Each row below holds a small network's activations on one input, seen along a few directions.
Each table varies a few parts of the input and shows all the possible inputs, shuffled.
Descriptions start from the smaller parts, as in this example, which fits no table here: one of 6 places along a line, together with either a single point or one of 9 places along a line or (one of 3 separate values, together with one of 5 places around a ring).
Shared parts are said once, and a part with two or three values counts as separate values.

Other details of the inputs shift rows strongly along three fixed directions, in all tables alike. That doesn't count.
To show where, the next rows are all for the same input, with only those details redrawn:
[-10   2 -36 -15   8 -18 -33  46 -86  33  -6  -7]
[-21   3 -24  34 -10  29 -38 -16   4  10  46 -40]
[ 41   9  -1  19  -7  -1   7 -22  63 -35  10 -21]
[ 78 -58  15  41  33 -29  -1  25 -25 -33  22  12]
[-39  25 -36  14 -23  25 -45 -14   4  18  22 -39]
[-48  30 -35  29 -30  40 -46 -33  22  27  42 -57]
[-42  52 -43 -68  -9 -25 -24  38 -67  44 -37  -8]
[-46  18 -46 -29  -4 -24 -42  42 -92  51  -4 -10]

A family of inputs:
x1: [ 44  28  54 -27  16 -20  58   8  51 -33 -56  34]
x2: [-68 -15 -33  51 -15  52 -65 -41 -12  20  63 -42]
x3: [-14  53  22 -43 -21   5  63 -30  79 -18 -46   3]
x4: [  6   4  21 -37  13 -17  34  23  42   4 -34  19]
x5: [-20   2   4 -55  -8 -23  19  17  14   8 -44  14]
x6: [  0 -46  -5 -25  22 -24  -5  21 -44   7 -15  21]
x7: [-11 -11  11 -21  -3   2  30  10  34   9 -21   0]
x8: [ 18 -15 -15 -25   4 -39 -16  41 -61  -2  -5  21]
x9: [ 56 -65  48  16  46 -40  -2  55 -56  19  -3  61]
x10: [-47  71 -23 -42 -38  10   6 -36  33  -9 -21  -4]
x11: [ 19  30  -9 -17   1 -25  15  17 -41  -5 -19  16]
x12: [ 79 -45  27  93  -2  31  14 -50  41 -64  68  -4]
x13: [ 26 -89  -5  22  37 -25 -18  37 -90   0  19  28]
x14: [-31 -16  12   5  22   4 -23  41 -38  36 -11  21]
x15: [ 49 -64  29  60  21  18  24 -26   0 -42  34  15]
x16: [-42  37  20  32 -23  51 -14 -45  40  35  19 -18]
x17: [-45  25 -38  42 -32  47 -48 -35  21  22  48 -59]
x18: [  7  42   4 -69  -9 -16  43 -20  39 -35 -51  21]
x19: [ 16  53  41 -55   1 -15  72 -11  87 -26 -58  17]
x20: [ 46 -58  41  72   9  29  35 -42  38 -41  38   6]
Changing only one part turns x11 into x17. The same change can be made to x10. Which row results?
Answer: x2
What do these inputs look like to the network?
Answer: one of 2 separate values, together with one of 10 places along a line
Change only the choice among 2 separate values in x5. List by row number the other rows that result.
Answer: x20

A family of inputs:
x21: [  1  -9 -14  44 -14  25 -28 -46  21 -23  53 -21]
x22: [  6  -9 -13  45 -16  34 -33 -14  31   0  36 -42]
x23: [-13 -20  18  48   0  42 -19 -11  35  12  27  -4]
x24: [ 15  21   3  65 -15  23 -17 -42  13 -15  48 -22]
x25: [ -4 -24 -11  49   2  22  -3 -23  26  -5  39 -32]
x26: [-63  17 -16 -29 -16  23 -15   8 -45  38 -16  18]
x27: [-46  26 -47 -33 -27  12 -27  11 -54  21  -9 -16]
x28: [ 29  20  -4 -26  -6 -19   8  17  43 -22 -28  -8]
x29: [ 37 -74  29  11  22 -27  19  32 -71  -8   5  39]
x30: [  8   5  22  70  -5  31   3 -41  10   1  28 -17]
x31: [ 11  13  12 -23  12 -19  21  -6  41 -11 -38   5]
x32: [ 38  51   6 -11 -16 -12  29   2  16 -29 -26  -3]
x33: [ -4 -11 -18  52  -9  37 -33 -14  28  -9  39 -41]
x34: [ 14  14  -3 -25   4 -27  29   5  42 -15 -25  -5]
x35: [ 22  26  -4 -28   2 -34   2  -2  39 -31 -19   4]
x36: [ 45 -61  23  22  39 -34  -8  35 -61  17  -4  25]
x37: [  3  -8 -10  49  -3  13 -39 -28  31 -14  46 -27]
x38: [  9  12  12 -28   9 -13  28 -14  34 -16 -35  10]
x39: [  6   7  19 -34 -11  -8  37  -9  31 -20 -26  15]
x40: [  0 -21  -6  52  -5  21 -13 -18  38   7  41 -35]
x41: [ -6 -28  20  44   4  26  -3 -10  34  -3  31 -17]
x42: [-56  15 -27 -32 -19   7 -19  -4 -52  44 -21  -1]
x43: [ 49 -50   1  18  20 -40 -15  18 -72 -24  22  31]
x44: [ 30  15   5 -31 -11 -26  19   5  43  -1 -20  -3]
x45: [-18 -23  10  44  -5  51  -6 -32  20  -4  34   3]
x46: [ 27  26   0 -27  -3 -37  -3   2  43 -20 -17   3]
x47: [-12 -30  12  45 -14  49  -7 -33  20  -2  31   4]
x48: [ -7 -22   6  51   4  28 -23 -25  27  15  26 -24]
x49: [ 24  30   3 -27   7 -17  37  -4  31 -13 -16  -1]
x50: [-54  46   3  -7 -19  13   2  11 -51  40  -7  -3]
x51: [-14 -25  15  38  -1  37   8 -30  25 -12  36 -13]
x52: [ 17  14  -1 -24   2 -29  24   7  45 -12 -26  -6]
x53: [ 39 -58  35  17  35 -21  -1  48 -50  12  -3  46]
x54: [-63  21 -12 -23  -3  17 -24  26 -28  46 -16   9]
x55: [ 12  26  27 -29   7  -5  39   0  32 -12 -19  10]
x56: [ 10  12  10 -29   6 -13  30 -18  31 -18 -34  11]
x57: [ 27  44  13 -10 -12 -22  44  -5  20 -15 -22   0]
x58: [ 24  19 -10 -31  -3 -12  20   5  32 -36 -25  -2]
x59: [  3 -19 -19  45 -30  45 -19 -35  21 -19  42 -33]
x60: [ -2  -6 -13  45  -3  17 -33 -32  25 -20  47 -24]
x61: [ -7 -10 -22  47  -8  40 -26 -19  22 -15  39 -39]
x62: [ 19   6  -4 -33 -20 -22  35 -11  30 -20 -23   3]
x63: [-52  35 -42 -30 -12  -3 -36   4 -43  23   2  -8]
x64: [ 44 -55  35  12  30 -19   0  45 -48  11   0  49]
x65: [ 27  20  -5 -35 -20 -29   7 -16  28 -34 -16  12]
x66: [ -3 -12 -22  45 -19  47 -19 -34  19 -21  44 -34]
x67: [ -6 -26  23  43   0  27  -5 -12  38   3  31 -20]
x68: [-59  22 -25 -23   0   2 -29  13 -38  51 -21 -11]
x69: [ 35 -66  14  20  37 -25   6  19 -80  -2   2  33]
x70: [ 34 -64   1  21  37 -33  12  36 -72  -5  16  20]
x71: [ 38 -64   0  19  26 -30  14  27 -71  -9  17  22]
x72: [-68  20 -14 -27  -2  23 -14  15 -39  38 -14  15]
x73: [-55  39 -22 -24   3  15 -19  -1 -48  51 -11  -9]
x74: [ 14  44  36  -7  -7  -1  39  -1  25 -11 -31  30]
x75: [ 26 -60  25  15  39 -12  12  35 -67  -7   3  52]
x76: [ 31 -66  26  13  30 -22  20  30 -68 -10   9  36]
x77: [ 24  20  -8 -26  -1 -17  13  13  39 -31 -29  -8]
x78: [  2  14  22 -25   9  -2  27   4  42 -15 -32  24]
x79: [  0  10  22 -29   6 -12  34   4  40 -17 -27   6]
x80: [ 24  20 -10 -33  -5 -11  22   0  29 -38 -24   1]
x81: [-33  36 -29 -34 -21 -12 -49   9 -31  37   3 -11]
x82: [ -1   9  23 -32   4  -8  37  -1  36 -20 -25  11]
x83: [ 14  13  -5 -31  -1 -21  38  -8  32 -22 -20   2]
x84: [-56  18  -6 -28 -13   7 -20  24 -29  53 -10  -9]
x85: [-46  23 -32 -26 -16  -6 -25  22 -31  55  -7 -22]
x86: [ 13  30  26 -25  10   4  32   0  35 -10 -24  28]
x87: [-33  29 -35 -32 -23   4 -39  25 -35  40  -7 -20]
x88: [ 49 -59  23  16  33 -32  -6  32 -59  16  -1  28]
x89: [ 30 -65  14  26  48 -30  -1  32 -76   5  -1  27]
x90: [-19 -20  13  46   7  42 -12 -13  28   4  27  -1]
x91: [  1  10  23 -28   6 -13  30   8  43 -15 -27   6]
x92: [-60  18 -29 -29 -14   9 -20  -5 -55  44 -20  -3]
x93: [-43  53 -36 -28  -7   2 -36  -1 -46  30  10 -10]
x94: [-40  38 -33 -29 -17 -13 -51  12 -32  39   1 -14]
x95: [ 35  36  -2 -29   2  -8  21   3  27 -28 -20  -3]
x96: [  4 -22  24  33  -8  27  -7 -15  34   9  32 -14]
x97: [ 22  27  -6 -33  -3 -28  10 -14  29 -38 -14  11]
x98: [-52  18 -41 -31 -23   1 -11   5 -51  35  -5 -11]
Changing only one part turns x32 into x24. The same change can be made to x22. Which row results?
Answer: x94
Changing only one part turns x73 into x93. The same change can be made to x31. Which row results?
Answer: x35
What do these inputs look like to the network?
Answer: one of 6 places along a line, together with either one of 2 separate values or one of 11 places along a line
List by row number the other rows that have the place on the line of 6 in common with x29.
Answer: x39, x41, x50, x51, x55, x67, x76, x79, x82, x84, x91, x96
Change only the place on the line of 11 in x25. List by row number the other rows that result.
Answer: x34, x40, x44, x52, x62, x70, x71, x83, x85, x98
Change only the choice among 2 separate values in x57. List by row number the other rows that result.
Answer: x49
Change only the choice among 2 separate values in x95. List by row number the other rows that result.
Answer: x32
